A small network was shown many inputs. Here are its activations along a few directions, one row for each input.
Each table varies a few parts of the input and shows all the possible inputs, shuffled.
A made-up example of a description, with smaller parts first: one of 5 places around a ring, together with either a single point or (one of 2 separate values, together with one of 4 places along a line) or one of 11 places along a line.
Shared parts are said once, and a part with two or three values counts as separate values.

Other details of the inputs shift rows strongly along two fixed directions, in all tables alike. That doesn't count.

Rows:
x1: [-3  4 -7 -2 -9 14 -3 11 20 10 -3]
x2: [-5  6 -7 -2 -6 18 -3 11 23 11  1]
x3: [  3   4  -8  -8  -5   0 -11   7  13   1  -7]
x4: [  1   2  -8  -5  -4   2 -10   8  12   0  -1]
x5: [  2  -5  19   6   5   5  38 -19 -23  10  16]
x6: [ -9   4  -6  15  -6  10 -12   6   3  -8  -6]
x7: [ -6  -1   2  10   0   3  -4  -5 -13  -7  -5]
x8: [ 1  3 -7 -3 -1  1 -9  8 14  2 -3]
x9: [ 0  2 -4  0 -3  6 -1  2  8  4 -2]
x10: [-1  5 -7  1 -9 13 -3 11 19 11 -3]
x11: [  1  -6  15   2   3   3  32 -14 -19   6  19]
x12: [ 4  2 -3 -7 -3  1 -7  8  8  1 -2]
x13: [-7  4 -5  0 -5 17  0 16 23  8  8]
x14: [-1  3 -2  1 -4  7  5  6 11 10 -1]
x15: [-5  4 -5  1 -8 16  1 13 21 10  6]
x16: [ 15  -4  -6 -15  12 -35 -23  -7 -12 -16 -15]
x17: [ -3   6  -5   3 -12  21   4   8  19  13   1]
x18: [  5  -8  19   1   3  -5  36 -18 -28   4  12]
x19: [  3  -5  14   5   4   2  29 -18 -20   5  13]
x20: [-12   5  -4  12  -5  16  -4  12  20   4   4]
x21: [ 16  -3  -6 -22  19 -42 -30  -6 -10 -20 -14]
x22: [-13   4  -5   8  -9  17  -8  17  24   3   0]
x23: [ 0  4 -5 -5 -4  6 -5  7 14  4  0]
x24: [ -6   4  -5   2   0   1 -19   5  10  -2  -7]
x25: [ -2  -3  12   3   6   6  29  -8 -13   8  16]
x26: [  0  -4  15   7   6   8  34 -14 -18  10  16]
x27: [  3   2  -9  -2  -1  -1 -14   6  12   1  -7]
x28: [ -3 -12  20  16   7  -6  30 -25 -47 -10  11]
x29: [-11   5  -3   8  -5  14  -7  11  19   4   1]
x30: [ 0  4 -6 -4 -4  7 -6  6 13  3 -1]
x31: [ 14  -4  -8 -20  16 -40 -30  -6  -9 -17 -18]
x32: [-3  4 -7 -3 -6  8 -4 10 16  7 -1]
x33: [ 10  -9  -4  -5  11 -40 -35 -11 -28 -35 -23]
x34: [ 10  -7  -5  -1  13 -38 -35 -13 -28 -32 -21]
x35: [  2  -6  18   2   2   0  35 -14 -22   8  15]
x36: [ 3  1 -3 -5 -6  1 -4  5  4  0 -2]
x37: [  6  -6  18   3   3  -1  34 -19 -27   5   9]
x38: [-10   7  -6  10  -4  10  -9   8  16   3  -2]
x39: [  8  -7  -4 -11  17 -44 -32  -7 -15 -29 -17]
x40: [  5  -6  16  -3   6  -6  31 -16 -26   3  14]
x41: [ 0  2  0 -5 -1  5  3  5  9  7  6]
x42: [-11   6  -7  11 -12  20 -14   9  10   0  -5]
Each input here is: one of 6 places around a ring, together with either one of 2 separate values or one of 5 places around a ring.
Which other rows does x20 become when the choice among 2 separate values takes its other values? List them by row number.
> x6
Which other rows does x39 become when the place on the ring of 6 takes its other values? List them by row number.
> x20, x22, x24, x29, x38

Rows:
x43: [-6  0 19  3  1 16 42 -6  5 26 23]
x44: [ -5  -5  13  14   9  -3  22 -19 -20  -2  17]
x45: [-13  -3  20   4   1  10  36  -1  -4  14  25]
x46: [-22   6   9  32  -8  38  26   8  10  15  10]
x47: [ -4 -10  19  12   2   2  23 -14 -37  -8   6]
x48: [ -4  10 -20   0 -13  18 -40  22  35   4 -24]
x49: [ 22 -11   3 -22  25 -44  -8 -16 -20 -14  -4]
x50: [ 10   0 -14  -8   3 -20 -27  -3   4  -9 -18]
x51: [  0   2  13   9 -15  35  56 -11  -8  28  30]
x52: [  0  -4  -7  -8   3 -19 -30  -1 -10 -24 -13]
x53: [-15  10 -16   6 -22  31 -22  27  40   1   5]
x54: [ -6   1 -11   5 -14   1 -27  19  15 -11 -12]
x55: [ -4  16 -23  -4 -24  32 -28  32  41  14 -21]
x56: [ 11  -4   3  -5  -1 -10  23 -11 -21   3  -2]
x57: [-7  1  9  9  9  7 19  6  5 10 21]
x58: [-17  12 -20  15  -9  25 -19  23  42   6  -2]
x59: [  7  -3   3  -2   4  -4   5 -17 -11   0   6]
x60: [ -6  13  -5   4 -21  48  14  13  21  25   9]
x61: [ 11  -1 -14  -8   3 -26 -40   1   1 -16 -29]
x62: [ 14 -11   2 -20  26 -47 -18  -7 -28 -26  -2]
x63: [ 15   1 -17 -15  -5 -24 -32   6   1 -11 -28]
x64: [  0  -4  13   7   5   8  28 -24 -27   7  12]
x65: [-15   4  17  10   6  12  29  -1   7  20  21]
x66: [ -8   5 -13   6   2   1 -32  11  15 -10 -19]
x67: [ 20 -12  29 -19  16 -30  45 -35 -39   2  11]
x68: [-10   7  -7  11   1  13 -14   6  12  -2   0]
x69: [ 28 -12   2 -32  21 -46  -3 -14 -25 -16  -9]
x70: [  4  -5 -10  -4  -3 -25 -29   5  -3 -24 -13]
What do these inputs look like to the network?
> one of 4 places along a line, together with either one of 2 separate values or one of 5 places around a ring
The inputs of x64 and x52 match in every part but the place on the line of 4. If x50 is changed in the same way as x64 into x52, which row does it become?
> x70
Which other rows does x55 become when the place on the line of 4 takes its other values? List them by row number.
> x47, x48, x66
List by row number the other rows that have the place on the line of 4 in common with x58.
> x44, x46, x57, x65, x66, x68
Which other rows does x69 become when the choice among 2 separate values takes its other values? List them by row number.
> x67
